These are the activations of a small neural network, seen along a few directions. Each row is one input.
In each table, some parts of the input vary, and every possible input appears once, in random order.
Descriptions start from the smaller parts, as in this example, which fits no table here: one of 8 places around a ring, together with either a single point or one of 11 places along a line or (one of 3 separate values, together with one of 6 places along a line).
Shared parts are said once, and a part with two or three values counts as separate values.
In the rows, zero is written as 128.

Other details of the inputs shift rows strongly along three fixed directions, in all tables alike. That doesn't count.

A family of inputs:
x1: [138 111  95  69 179 160  67 179 211 130 107 100 135]
x2: [176 166 154 158  12 113 140  75  91 142 152 180 107]
x3: [176  89 112 168  77 155 102  67 163 101 115 166 110]
x4: [ 92 159 167 146  71 154 205 110  95 120 159  79 116]
x5: [131 108 105  71 180 159  52 176 206 119 117  96 135]
x6: [157  85 113 110 128 184 173 126 137  93 128  63 106]
x7: [ 82 190 142 110 124 130 116 171 172 164 131 122 148]
x8: [115 146 143 158 154  87 106 108  83 150 115 196 147]
x9: [ 96 169 133 112 167 109 122 186 104 164 138 102 116]
x10: [149 152 134 134 151  80 120 126  70 163 117 195 138]
x11: [172  71 100 122 205 116  62 121 118 116  95 178 134]
x12: [149 142 128 113 150  88 136 103  81 149 156 187 176]
x13: [110  49 122 139  89 116 160 145 179  79  86  56 111]
x14: [114 168 155 153  71 133 171 146  69 130 150  85  62]
x15: [105 188 134  87 121 121 102 176 155 171 148 110 140]
x16: [183  33 115 139  65  77 145  90 123  84  80 134 125]
x17: [ 70 170 137 129 172 121 133 177 123 156 119 112 124]
x18: [151  67  85 123 210 132 100  90 147 106 116 174 183]
x19: [ 95 161 154 178  75 143 186 133  87 151 133  85  79]
x20: [121  85 111 139 130 190 158 114 151  69 140  68 106]
x21: [127 167 149 135 110  95  90  97 137 160 129 204 168]
x22: [ 94 168 136  88 164 115 138 164 113 122 178 108 142]
x23: [ 81 183 139 115 127 129 110 170 174 168 143 114 147]
x24: [125 147 134 131 155  96 151  89 101 144 137 197 181]
x25: [119  89 113 166 131 177 135 134 140  88 113  73  66]
x26: [201  67 119 138 111 147 148  56  99  89 126 143 125]
Each input here is: one of 2 separate values, together with either a single point or (one of 3 separate values, together with one of 4 places along a line).
List by row number the other rows that have the choice among 2 separate values in common with x18. -> x3, x4, x7, x8, x13, x17, x19, x20, x21, x23, x24, x25
Which other rows does x6 become when the choice among 2 separate values takes its other values? List them by row number. -> x24
Which other rows does x11 become when the choice among 2 separate values takes its other values? List them by row number. -> x8

A family of inputs:
x27: [ 68 166 136 118 184  92  98 176 134 160 123 133 155]
x28: [210 119 126 147  68 123 107  45 105 145 120 217 131]
x29: [111  80 113 134 132 192 144 145 184  88 114  44 110]
x30: [204 100 129 148  55 108 123  54 121 134 116 216 157]
x31: [109 148 156 134  77 107 202 115  71 123 163 101 120]
x32: [107 176 163 160  78 145 169 110  95 149 154 120 100]
x33: [ 81 164 128 100 191  91 133 167 132 145 143 126 177]
x34: [108 160 162 152  73 111 185 128  77 138 131 117  92]
x35: [ 85 173 129 105 166  88  84 183 153 153 130 141 145]
x36: [153  83  86 111 227  62  68 119  98 124 100 214 182]
x37: [ 90 177 130  95 206 114 115 169 119 150 146 140 155]
x38: [137 102 108 128 128 209 113 149 185  97 124  57  85]
x39: [135  83 110 112 159 196 148 153 137  87 134  36  84]
x40: [209  21  81 129 130 159  58  96 187  87  70 141 110]
x41: [113 168 162 148  45 122 173 113 123 141 153 118 117]
Changing only one part turns x41 into x29. The same change can be made to x35. Which row results? -> x27
What do these inputs look like to the network? -> one of 3 separate values, together with one of 5 places along a line
Which other rows does x28 become when the choice among 3 separate values takes its other values? List them by row number. -> x30, x40
A walk changes only the place on the line of 5. It starts at x28 and steps to x38. List the rest of the walk in order. -> x32, x37, x39
